A small network was trained on invented records. Each row is its activation on one of them, seen along a few directions.
After each row come some of the record's fields: H, G, Z, V, W.
A field that a record lacks is left out.
Other fields move the rows too, some of them a lot.
Strong random noise was added to every row along 16 fixed directions; ignore it. To show where, here is one row again and again, with new noise each time:
[-168   70  -28 -309  198  514  174  144 -389 -192  146 -631 -268 -115
 -274   61  527 -489  258 -185 -324  336 -145 -210 -281   44 -405   51
  -87  212   46 -175 -372]
[  79  196 -355  -55   15  461 -306    8  578   15 -262 -131  197  279
  105  -32  484    6   78 -335  -48  367   96 -261  208   32  368 -174
  132 -228  503  376  243]
[ 379 -167  247  354   76 -465   71 -329   10  129   34  373  275   79
  111   56 -405 -289  126  107 -132   73  202 -176   -1   12  436 -132
  -22 -449 -120 -158   24]
[ -85    7 -115  170  -95  136 -257   29  336   56 -288   64  351 -182
 -116   66  -35  189  -83 -164  122  314   80  -20 -152  -66  583    5
  186   11  165  216  109]
[  -8 -371  274 -528 -196  432  229  542   -4   47   89 -320   38  442
 -312 -203  339 -133  -66  464  -71   24 -431   18 -304  142  -28  611
 -382  -33  406  209  467]
[ -40  579  -43  497 -144  173  -79    8  275 -303  114   -1  340 -377
  112 -156  -31 -120 -153  341 -581  117   90 -205  179 -218  520  -55
   36 -346  -69  -37  197]
[-267  771  110  157 -247  114   17  222  187 -328  -62 -102 -276 -510
 -187 -486 -330 -381  231  362 -500  352  -93  100   81 -172   17  -57
   40  -95  180  652  178]
[ 284 -169  114 -454   15  529  -97 -312 -128  169  371 -399  -33   59
  600  494  175 -132  431 -328  531  188  442   -8 -160  332  628  174
   19 -506  771  248  173]
[ 117  252 -132  -27   53  -69    1 -246  265   80 -321 -105 -200  -76
  -62   79 -133  224  179 -231  -15  -58  125 -184   57  -26   28  272
   55   37  184  484  250]
[ 196 -103  133 -375  230  514  -16 -101 -470 -117  325 -193 -158 -282
  202   89  111   10  128 -337  341 -213  141  234  -70  306  -60  255
  120  171  134 -213 -201]
[ 182 -165 -178   38   95  159 -197  105  -45 -115  547  -48 -237  -65
  356  -45  -16   75 -400  -72 -199 -426  135  170  220  145 -108  103
 -169  107  114 -244  228]
[-132  314  279   24  141   14  304  488 -275 -327  242 -597 -354  443
  -85  211  -77 -125  -15   53 -241  674  224 -662   94   -8 -574 -336
    7  330  -53   28 -401]
[-107    2   57   39 -316  -47  256  -62  248   47  302   48 -179  152
 -657 -359  228 -283  684  424 -460 -319  -97 -387 -132 -233 -205  420
 -792 -166  111  184  496]
[  16  207   50 -189 -267  -43  -82   91  245 -149 -144  486  129  165
 -374 -243 -360   84  168  117  -20  292  -10 -164  160 -320  106 -266
   -8   41   63  622   25]
[ -82 -361  250  406  103  394  -68  519  337  166   -5 -190  -63 -479
 -280 -637  314 -364  -14  -16   94  118 -291  670 -566  336  299  552
   44 -122  199 -289  282]
[  15 -381  -13   -8  114 -191   77 -208 -183  252 -247  108  -44 -279
 -643   89 -152 -213   -9 -126  -35   47 -289   94 -505 -241 -119  -97
  -72   46 -407 -211 -365]
[-237  108   90  -36 -269  480 -403  273  -23  -43   71   19  190  302
  267   39  258  157 -660  401  221 -391  -94  404   64   52   41 -366
  -79 -253  221 -333  228]
[-136  259 -264 -355 -668  479 -193   19 -302 -386  765  166  413 -389
 -162 -179 -545   76 -220  872 -410 -255 -157 -149  648 -225  323 -501
 -519   66  170  531  313]

[ -35   11   84 -432 -400  102  -47  -27 -328 -197  212  178  410 -254
  154  589 -508  649 -547  310  137 -144   81   48 -243 -452  577  365
    3   74 -148  111   41]	{H: h3, G: g1, Z: z1, V: v2}
[  31 -526  -34 -297 -196 -496  237 -286 -591  403 -112 -308  466  595
 -176  786 -531  218 -113  414  110   59  -35 -697  118  192   24 -213
 -407  219   -1  125   93]	{H: h3, G: g1, Z: z1, V: v2, W: w2}
[-198  239   50  408 -131 -363 -133  334  549   78 -174   -4 -442 -158
  261 -195 -356  438 -198   50  211  -95  160  410   -4   67  -20  312
  132   65  223  436  463]	{H: h3, G: g1, Z: z2, V: v1, W: w2}
[ 109  214 -180  267  238 -139  -72  -86  640  187 -606  -61 -338  -87
   28  -70  241  -16 -296 -311 -185    3 -164  191 -233 -232  -17  139
  291 -337  -56   92  111]	{H: h3, G: g1, Z: z1, V: v1, W: w2}
[-228  487 -138  550 -133 -119 -187   64  359 -226  204  352 -212  -90
   12 -291  140  214 -160   73 -356 -550  191   90  156 -381 -327   69
 -153   -1 -364 -416  172]	{H: h2, G: g2, Z: z2, V: v2, W: w2}
[  -4  -13  212 -227   16 -163  249  352 -109    4 -208 -244 -185  277
   69    0 -154  167 -267  283   34   48 -221   33   -9  136 -293  240
   61  164   57  241  117]	{H: h3, G: g1, Z: z1, V: v1, W: w2}
[   1 -223 -537   89  -26   49 -217  214  292 -254  369   53  159  -68
  195  -11  308  230 -459 -126 -698 -208   23 -136  110 -143  189  509
 -238  366   22 -157  374]	{H: h3, G: g1, Z: z1, V: v3, W: w1}
[ -45 -411  181 -495   55  -39   28  356 -529  -46 -384  -57  357  193
 -101  334 -333   19 -496   35  273  689 -274   32 -200  117   69 -403
  399  471  -67  143 -571]	{H: h3, G: g1, Z: z2}
[  75 -294 -179 -207 -219  357 -115   78  163  195  273  405   73  170
 -755 -182  -43  452 -174   73  447 -262 -249   54  104 -424 -303 -482
 -324  -80 -387 -103 -168]	{H: h1, G: g2, Z: z1, V: v3, W: w2}
[ 339 -347 -129   -4   76  296  -15 -100  600  412   37 -305 -145 -118
   59  -27  190 -215   18 -254  193  309  -65  148 -260   13  582  153
   45 -622  370  285  283]	{H: h2, G: g2, Z: z1, V: v2}
[  76  112  226   86 -130  -57   77 -171   25  -31  356  109 -193 -121
  -67  114 -339  311  256   61  282 -225  361 -191   17 -126  103   77
 -152  -59   70  218   88]	{H: h2, G: g1, Z: z2, V: v4}
[-417  -40   93  112   76  -62 -217  187    9   76 -515 -189 -128  -71
   35  -48  255 -216  162 -230  184  201  -14  342 -340  407  -59   92
  222  346  397  113   29]	{H: h3, G: g2, Z: z1, V: v4, W: w2}
[-218 -182 -134  128  118 -222 -390  128   21 -101 -161  377 -123 -254
  121 -519   59 -555  596 -461  -62  326  111  472  -16  465  -23 -162
  172  417  440  223  -81]	{H: h3, G: g1, Z: z1}
[ -89   55  163  150    1  252  188  153   -3  -59 -163 -260  308 -231
 -169  -83  303  200 -102  247 -105 -229 -178  -27 -252  108  222  736
  -23   80  -84 -287  246]	{H: h1, G: g1, Z: z2}
[-312 -232 -315    1   55 -241 -145  -16   92  104 -243 -291 -149  -59
  100  272  207 -114  232 -495 -222  234  186  -43 -356  151  121  519
  -27  501  377  198  228]	{H: h2, G: g1, Z: z1}
[-376  110 -804   -2 -135  123 -223 -341  223  218 -121 -486 -192   17
 -315  368  417  355   -8 -215 -175 -330  -18 -454  193 -160 -370 -237
 -401  333  108  158  185]	{H: h1, G: g1, Z: z1, V: v2, W: w2}
[-115  266  294  110   15  246 -155  337  179 -147  211  107 -395  110
  133 -238  251 -295  343 -216  211  308  264  276 -203  -30 -197 -196
  107 -323  218  -65 -177]	{H: h3, G: g1, Z: z2, V: v4, W: w2}
[ 111   92  135 -142  -46 -331  327  -35   73  178 -590  -32  -30   -9
 -418 -125 -478  -50 -127  286 -155  188 -446    5  -73 -160  -67  177
   83  -50 -211  459  105]	{H: h3, G: g1, Z: z1, V: v2, W: w1}
[ 234  389  386  192  192  375  419 -111  -82 -125  305 -201  -43 -346
 -239 -273   31   -4  739  -40  295  110  211 -318  116  111   -8  166
  112 -223 -183  -76 -248]	{H: h2, G: g2, Z: z2, V: v4, W: w2}
[ 691 -169  178 -500  445  122  486 -199 -243   41  -88 -166  121  349
    3  383   62  -22   83 -398  103  440  -16 -487 -100 -105    4  248
  324 -234 -351 -137 -503]	{H: h1, G: g2, Z: z1, V: v2, W: w2}
[  34  149 -107 -401  114  477 -276  100   24    0  -97  -44 -484  112
  151   18  141  314 -553 -331  405 -401 -101  571   66  -77 -483 -137
  241   76   28  -67  -68]	{H: h2, G: g2, Z: z2}
[ -11 -743 -422  373 -169 -240 -286 -403   29  441  267  302  235 -417
 -361 -398  -18 -505  183  329 -343 -698 -323  268   81  323  186 -180
 -721 -123  145 -199  507]	{H: h3, G: g2, Z: z1, V: v4, W: w2}
[ 307  125  171  -35  116  -28  111 -341 -228   49   13  318  -54 -116
 -291   23 -329  165  206  -65  313 -206   78  -95   98 -150 -247 -305
   62 -184 -398 -113 -389]	{H: h3, G: g2, Z: z2, V: v2, W: w2}
[  71  217  -66  -42  117 -248   67  200 -165 -188  126 -306 -421 -243
  504  228 -655  255 -691  -57 -152  131   86  193  197  -57 -154   58
  331  333 -165  181  -71]	{H: h3, G: g1, Z: z1, V: v1}
[ -68  -23  181 -197 -140   -5  141  593  180  -91   66   82 -452 -209
 -351 -146 -373  306 -545   82  -16  127 -275  447 -515 -570 -250  512
   69  133 -377  154  -40]	{H: h1, G: g2, Z: z1, V: v2, W: w2}
[-129   19   84   56 -135  -63  -80   72   45  -81   49  449   12  -73
  -20 -495   87  -64  254  111   36 -352  -62  419   52   86 -106  252
  -84   89  -22 -131  175]	{H: h2, G: g1, Z: z2, V: v2, W: w2}
[  63 -453  151  564   65 -151  233  247  155   71  -58   -2  790    7
 -450 -253  -38  126  -82  341   14  358 -170 -505  135  276  485 -125
   -9  251 -247 -199  -57]	{H: h3, G: g1, Z: z1, V: v1, W: w1}
[-230  353   98 -175 -135  365  -97  519  326 -198 -287   51 -156 -167
 -215  -56   71  424 -449    1  164  236 -191  404 -409 -480  -32  196
  317  -13 -143  199 -124]	{H: h3, G: g2, Z: z2}
[ -81   29 -164 -296 -176  596  -30  124 -154 -215  357 -183  427  -29
  -77   30  220   -6   39  122  -62  260  -37 -273  178  -55  301 -178
  -83  104   95   16  -74]	{H: h3, G: g2, Z: z1}
[-292   71   16  266 -331 -270 -224  369  575   41  -49  287  -40   75
 -195  135 -389  396  -43  -69  231  598  283  -43 -309 -498  353 -177
   75  -70   86  499   55]	{H: h1, G: g2, Z: z2, V: v4, W: w2}
[ -42  -59   49  583   61  -12  164  -16  180  306  266 -334 -358 -618
 -470 -225 -220 -299  242   63   50  177  -71  114 -269  -66  -31 -199
 -160 -372 -227 -141 -101]	{H: h3, G: g2, Z: z2, V: v4, W: w2}
[ 212 -163  128  249  228  219   70  -68 -434  276  326 -484 -131 -418
   54  -13 -458 -289 -118   49  416  190  -24  234  205  458  -69 -634
  131 -260 -123 -301 -338]	{H: h1, G: g2, Z: z2, V: v2, W: w2}

Here are new rows. What are their fields?
[-204  475  368   90  -84  293  212  254  131 -204 -130 -136  -32 -214
 -364 -179   83  173  227  133  184  198  -19  -96 -212 -179  -19  224
  167   49 -121  153 -113]	{H: h3, G: g2, Z: z1, V: v4, W: w2}
[ 214   47  359  398  -69  -23  346  215  470  222  240  -59  -99  584
 -464 -281    5   63  317  300  188  150  104 -493  110 -119 -198  -88
 -332 -515 -151  -78  178]	{H: h1, G: g2, Z: z1, V: v2, W: w2}
[ -31  267  293   16 -152  301 -147  341   53 -380  -36  509  499 -177
  -66 -400 -129   22   76   23  167  417   51  199   29  -95  407  -17
  365   51  -97   13 -212]	{H: h3, G: g2, Z: z2, V: v2, W: w2}
[-121 -268 -128 -326 -320  328  -84 -582 -624  326  146  -25  265 -597
 -361 -173 -161 -351  305  671  247 -707 -504  412  176  360   68 -533
 -495 -246  186   84  121]	{H: h3, G: g2, Z: z2}
[ -90  133  260   20   62 -315   40   21   -9   62 -349 -127  -87  757
  324   68  150  -25  564 -222  244  107  413 -284  162  512 -279  299
   27  225  454  154  272]	{H: h1, G: g2, Z: z2, V: v2, W: w2}
[-114 -362   -3  463 -415   69 -232  271  676  327  232  235  279  113
 -483  -86 -189  252 -377  298  357  191  -32   36 -192 -408  550 -492
 -269 -382  -65  -52  212]	{H: h3, G: g1, Z: z1}
[ 227 -180 -242   42   82   83  161 -309 -272  -42   97 -132  689 -322
   44  129   36  -33 -176  250 -368 -102 -182 -366  255  125  462   72
  -44    4 -250 -258  -33]	{H: h3, G: g2, Z: z2, V: v1, W: w2}
[ -14  447 -396 -381   60  690 -144 -181 -286 -444  153   13  199 -755
  261 -104  313  178 -128 -161 -191 -289 -140  261  250 -109  127  151
  306  195 -169  -97 -248]	{H: h2, G: g1, Z: z1, V: v1, W: w2}
[ 238 -187   32 -343  197  140  175  -69 -425 -343  216  197  462  129
  -58    7  254 -124  458 -305 -259  168  155 -490   64  106   53  428
   -4  446 -152 -268 -289]	{H: h3, G: g2, Z: z1, V: v2, W: w2}
[ -89  184  171  201  150  283 -155  291  225 -153  338   47 -538   52
   72 -336  412 -202  418 -392  233   93  304  227  -84   72 -397 -161
   51  -99  173 -199 -195]	{H: h3, G: g2, Z: z2, V: v4, W: w2}
[  86  -91 -157  210  258 -599 -111  -19  278   30 -205  238 -452  293
  256  -92  -58 -336 -240 -358 -342  109   44  125   94  -77 -343 -290
  157   81  -73    2 -104]	{H: h2, G: g1, Z: z2, V: v4, W: w1}
[ 174  134  119 -176  453  -79 -120 -420 -667 -157 -389   39   92 -114
  581  426  -86  313   -2 -637  381 -359  363  176  102  495 -163  311
  530  544  -88 -399 -335]	{H: h3, G: g1, Z: z1}
[ 223  171  109 -442  257 -188  309 -150   53   69 -552  -55 -566  171
 -321  -63  -93  252  471 -467  174 -130  -11  -95  -95   42 -607  712
  123  410   23  519   59]	{H: h3, G: g1, Z: z1}
[ 273  312  191  -13  224  159  380  289   37 -395  365   16 -129  222
 -151 -276   28  217  193  -79  -39  247  130 -512  411 -124 -401  -65
  141  211 -348   -6 -374]	{H: h2, G: g1, Z: z1, V: v4, W: w2}
[ 135  -59  164  449   77  178  183  418  413  -49  104   52  187 -181
 -299 -792  249 -320  296  139 -254  238 -205   49  -14  188  203  430
  -24 -181  -36 -162  228]	{H: h1, G: g1, Z: z2, V: v2, W: w2}
[ 452  -26   33  -32  170 -153  504   -8   81 -115  338  -20 -317  -51
 -267 -309  -43 -198  157  193 -666 -195 -178 -334   44 -226 -278  543
 -303 -151 -297   -6  142]	{H: h3, G: g1, Z: z2}
